A small network was shown many inputs. Here are its activations along a few directions, one row for each input.
In each table, some parts of the input vary, and every possible input appears once, in random order.
Descriptions start from the smaller parts, as in this example, which fits no table here: one of 2 separate values, together with either a single point or one of 11 places along a line or (one of 4 places along a line, together with one of 5 places around a ring).
Shared parts are said once, and a part with two or three values counts as separate values.

Other details of the inputs shift rows strongly along two fixed directions, in all tables alike. That doesn't count.

Rows:
row 1: -24 -40 -16 -8 -1 -18 33 4 58 -12 20 -23 -8 -29
row 2: 46 1 4 -30 12 4 -24 -2 11 4 -12 -9 -11 29
row 3: 39 0 4 -10 13 -5 -19 -6 -13 19 -21 -18 -8 16
row 4: 0 17 -2 -8 -15 19 -27 -9 -26 -5 0 27 -2 25
row 5: -84 17 -14 53 -40 0 44 24 5 -18 26 23 24 -40
row 6: 9 16 2 -8 -7 28 -28 -14 -16 -25 7 31 -2 20
row 7: -28 -35 -14 9 5 -31 45 28 41 12 17 -37 0 -48
row 8: -13 35 10 35 -34 27 -6 3 -54 -31 8 69 19 -3
row 9: 18 20 6 11 5 5 -15 0 -27 14 -27 -3 6 18
row 10: 50 -43 19 -21 22 -14 -16 -34 -2 -4 -17 -8 -8 2
row 11: -1 21 -1 6 -11 17 -23 -12 -35 2 -7 23 2 19
row 12: -3 -52 -11 -19 16 -29 38 21 72 8 17 -47 -8 -34
row 13: -6 19 9 21 -5 17 -20 -22 -41 -5 -16 18 12 4
row 14: -64 15 -16 29 -44 6 45 56 12 -20 45 27 16 -32
row 15: -37 -22 -8 25 3 -25 43 27 30 11 8 -28 12 -46
row 16: 34 0 21 9 27 -3 -7 -2 -14 15 -27 -9 -1 9
row 17: 6 62 -8 -26 12 3 -1 -48 -42 6 -6 7 18 32
row 18: 0 15 6 10 -8 18 -24 -18 -38 -8 -3 22 2 5
row 19: -6 58 0 15 -41 35 -17 27 -43 -19 13 54 12 31
row 20: 66 -35 21 -43 44 -13 -15 -8 36 12 -20 -32 -25 16
row 21: -29 -25 -11 -8 2 -25 37 32 58 12 23 -39 -16 -22
row 22: 41 -6 18 -5 24 -5 -9 0 -7 13 -18 -9 -11 7
row 23: 47 -52 10 -29 54 -30 -27 -52 12 42 -51 -62 -14 11
row 24: 3 11 5 -2 -11 20 -27 -16 -31 -18 6 26 0 15
row 25: -66 2 -33 -6 -23 -2 19 21 53 -5 34 -5 -8 -9
Each input here is: either a single point or (one of 4 places along a line, together with one of 6 places around a ring).
Q: Change only the place on the line of 4 in row 21. List by row number the other rows that result.
A: row 16, row 20, row 22

Rows:
row 26: -6 -5 -6 -10 21 -28 33 -1 26 23 0 -45 -6 -14
row 27: 19 4 5 -17 -8 16 -24 -4 -13 -13 8 15 -8 14
row 28: 1 48 6 9 -38 38 -21 20 -50 -26 14 69 11 31
row 29: -44 16 -5 22 -24 11 19 49 20 -10 21 15 -2 -7
row 30: 1 -28 13 15 -8 2 11 1 -8 -21 11 20 7 -31
row 31: -74 -5 -25 13 -35 -1 36 43 47 -12 35 0 -4 -20
row 32: 15 -27 6 -1 22 -16 -8 4 21 22 -21 -36 -17 -5
row 33: -61 23 -13 23 -47 30 8 32 6 -31 38 40 2 -2
row 34: -15 48 6 33 -43 44 -26 11 -57 -22 3 74 9 27
row 35: -62 17 -19 17 -17 -6 39 18 27 -5 16 -4 11 -20
row 36: 27 -27 -2 -36 35 -28 0 -47 17 13 -9 -46 -14 -2
row 37: 18 -30 8 -5 40 -24 -6 -23 14 31 -31 -48 -9 -5
row 38: 9 8 8 7 -13 18 -14 17 -4 -14 -3 23 2 19
row 39: 1 23 1 2 -6 6 -18 -21 -42 5 -8 18 14 15
row 40: -42 -25 -6 32 -24 -16 45 31 22 -17 29 11 10 -52
row 41: 72 -16 15 -42 29 -8 -25 -31 -5 7 -18 -4 -7 24
row 42: -14 -30 -16 -15 13 -21 27 14 63 7 7 -39 -6 -21
row 43: 47 16 18 -13 6 30 -39 -25 -32 -24 -6 43 3 32
row 44: -16 8 -4 -3 3 3 3 -23 1 -11 4 4 1 0
row 45: 19 -12 -3 -20 24 -20 17 12 32 15 4 -32 -10 -6
row 46: 72 -16 21 -16 35 -9 -34 -16 -22 28 -34 -24 -14 23
row 47: -27 3 -7 4 -2 -4 28 30 39 0 16 -7 -2 -16
row 48: -13 36 5 21 -16 32 -31 -24 -54 -18 -5 46 13 19
row 49: -4 67 2 12 -29 30 -7 -7 -63 -24 6 66 21 26
row 50: 49 -34 11 -35 32 -13 -13 -26 25 8 -17 -20 -11 10
row 51: -67 23 -22 28 -17 -8 36 27 5 13 20 -16 12 -21
row 52: 14 59 4 9 -28 38 -13 19 -48 -27 10 65 22 28
row 53: 38 22 20 11 8 23 -41 -29 -56 0 -37 27 14 30
row 54: 47 24 16 -1 10 16 -38 -30 -63 8 -33 18 16 30
row 55: 51 -19 7 -29 41 -26 -3 -37 4 22 -25 -42 -4 10
row 56: 11 -56 12 13 25 -29 35 18 29 9 -3 -30 -4 -45
row 57: 11 -20 -9 -8 6 -15 -3 3 14 20 -8 -35 -8 -5
row 58: -65 9 -19 22 -21 -2 19 5 8 2 9 2 9 -16
row 59: 39 -26 11 -28 37 -22 -8 -44 11 13 -28 -28 -9 9
row 60: 44 11 12 -10 0 24 -48 -27 -53 -4 -15 27 -5 30
row 61: -73 17 -33 3 -35 0 41 31 38 -20 54 6 4 -25
row 62: 1 -21 -4 -14 13 -20 16 28 37 16 6 -38 -16 -9
row 63: -39 8 -21 7 -25 -3 10 20 4 2 17 1 -2 -9
row 64: 7 -18 17 30 -9 -2 15 19 -6 -16 6 16 17 -31
row 65: 0 -27 -10 -17 5 -18 13 19 39 11 6 -37 -10 -8
row 66: -7 -31 -7 -6 6 -4 -13 -14 20 6 -2 -23 -19 -7
row 67: 49 3 15 -19 22 8 -46 -55 -52 7 -29 2 2 24
row 68: 17 -27 8 -16 40 -33 15 -19 38 26 -19 -54 -13 -11
row 69: -50 6 -18 27 -28 5 14 31 19 -2 12 0 1 -15
Q: The inputs of row 62 and row 27 match in every part but one. If row 37 is changed in the same way as row 62 into row 27, which row does it become?
A: row 48
Q: The inputs of row 63 and row 46 match in every part but one. If row 49 is changed in the same way as row 63 into row 46, which row does it become?
A: row 26
Q: What is each input in this table made of?
A: one of 4 places along a line, together with either a single point or (one of 2 separate values, together with one of 5 places around a ring)
Q: Change only the choice among 2 separate values in row 54. List by row number the other rows that result.
A: row 53
Q: Change only the choice among 2 separate values in row 50. List by row number the other rows that result.
A: row 41

Rows:
row 70: 18 21 19 23 1 3 9 27 -23 4 -12 16 13 0
row 71: -41 50 4 50 -33 17 39 56 -21 -16 24 42 25 -19
row 72: 20 -36 8 -3 16 -16 -1 -28 2 2 -8 -13 -2 -12
row 73: -1 9 2 2 -13 15 -8 21 0 -12 7 23 -1 10
row 74: -33 -19 -12 12 -7 -11 5 7 17 12 1 -25 -7 -14
row 75: -53 10 -16 27 -38 17 29 37 14 -29 39 34 14 -25
row 76: -19 58 -4 9 -28 27 -5 7 -30 -13 7 42 13 24
row 77: 7 -14 -13 -20 25 -22 -3 -20 18 29 -14 -47 -11 1
row 78: -71 25 -13 41 -42 15 22 25 -8 -22 33 33 12 -22
row 79: -79 35 -25 30 -32 4 27 20 0 -4 21 15 14 -16
row 80: 83 14 27 -32 33 12 -47 -47 -43 4 -32 12 -3 41
row 81: -12 -34 -4 5 4 -14 9 3 27 1 4 -19 -11 -27
row 82: 73 -8 18 -37 35 -2 -35 -32 -7 11 -30 -13 -14 38
row 83: -16 -35 -12 -13 23 -37 27 -26 33 14 4 -48 0 -29
row 84: -62 60 -23 24 -49 29 15 42 -11 -18 33 41 7 11
row 85: -1 -27 4 10 16 -34 53 24 36 15 5 -32 8 -40
row 86: -40 -20 -14 7 2 -17 20 -2 26 13 -1 -32 -4 -20
row 87: 45 3 23 3 1 29 -35 -7 -37 -15 -10 40 1 22
row 88: -6 -27 -6 8 18 -33 35 32 36 30 -3 -55 -6 -29
row 89: -18 -7 -7 0 -15 -1 18 19 25 -17 26 14 1 -15
row 90: -14 15 0 6 -1 3 2 -15 -19 1 -1 8 7 -1
row 91: 49 8 9 -25 20 2 -35 -30 -23 20 -24 -8 -7 36
row 92: -24 -25 -10 1 8 -21 23 -16 17 0 4 -23 2 -28
row 93: -15 19 2 16 -14 14 -16 -5 -32 1 -10 13 7 9
row 94: -9 37 7 15 -33 37 -10 26 -30 -29 22 62 10 15
row 95: -3 10 -6 -7 -10 9 -8 17 1 1 7 8 -11 14
row 96: -32 -46 -13 1 10 -32 20 -1 49 20 -1 -50 -13 -28
row 97: 10 14 0 -10 11 0 -11 -18 -12 10 -15 -6 4 16
row 98: -14 12 4 14 -8 10 -3 -11 -25 -6 -2 15 9 -2
row 99: -28 -6 -18 -10 5 -20 30 -8 25 0 15 -27 7 -21
row 100: 86 -29 23 -42 37 -5 -29 -36 -5 -1 -21 -6 -13 26
row 101: -11 62 2 10 -37 36 -1 13 -38 -39 23 68 22 23
row 102: -30 -14 -11 18 -16 -1 1 19 15 1 6 -11 -7 -16
row 103: -25 -27 -21 -25 13 -28 35 8 64 11 20 -54 -16 -18
row 104: 72 14 24 -23 30 13 -43 -48 -51 5 -34 13 3 36
row 105: 8 27 5 9 -25 29 -27 22 -31 -15 6 41 1 24
row 106: 38 -45 4 -43 35 -26 -2 -15 43 15 -8 -46 -26 -1
row 107: -4 -51 -7 -11 16 -22 9 10 58 14 -2 -47 -15 -21
row 108: 35 0 14 2 -3 24 -39 4 -27 -4 -16 20 -1 22
row 109: 39 10 22 14 -1 24 -43 -11 -43 -13 -23 40 3 21
row 110: -22 -21 -17 -26 11 -32 35 -9 53 8 15 -47 -3 -22
row 111: 48 -35 16 -7 20 -6 -18 -29 -7 -6 -18 1 -5 -8
row 112: -11 15 -5 5 -5 1 -11 -11 -24 13 -11 1 4 8
row 113: 63 -3 21 -28 19 9 -36 -16 -15 2 -23 9 -11 36
Q: What is each input in this table made of?
A: one of 4 places along a line, together with either a single point or one of 10 places around a ring
Q: Change only the place on the ring of 10 in row 101. List by row number the other rows that result.
A: row 72, row 75, row 83, row 89, row 92, row 99, row 100, row 110, row 111
Q: Change only the place on the line of 4 in row 76. List by row number the other rows that result.
A: row 80, row 91, row 110
Q: List by row number the other rows that have the place on the line of 4 in common with row 90.
A: row 71, row 78, row 80, row 81, row 87, row 94, row 98, row 103, row 104, row 106
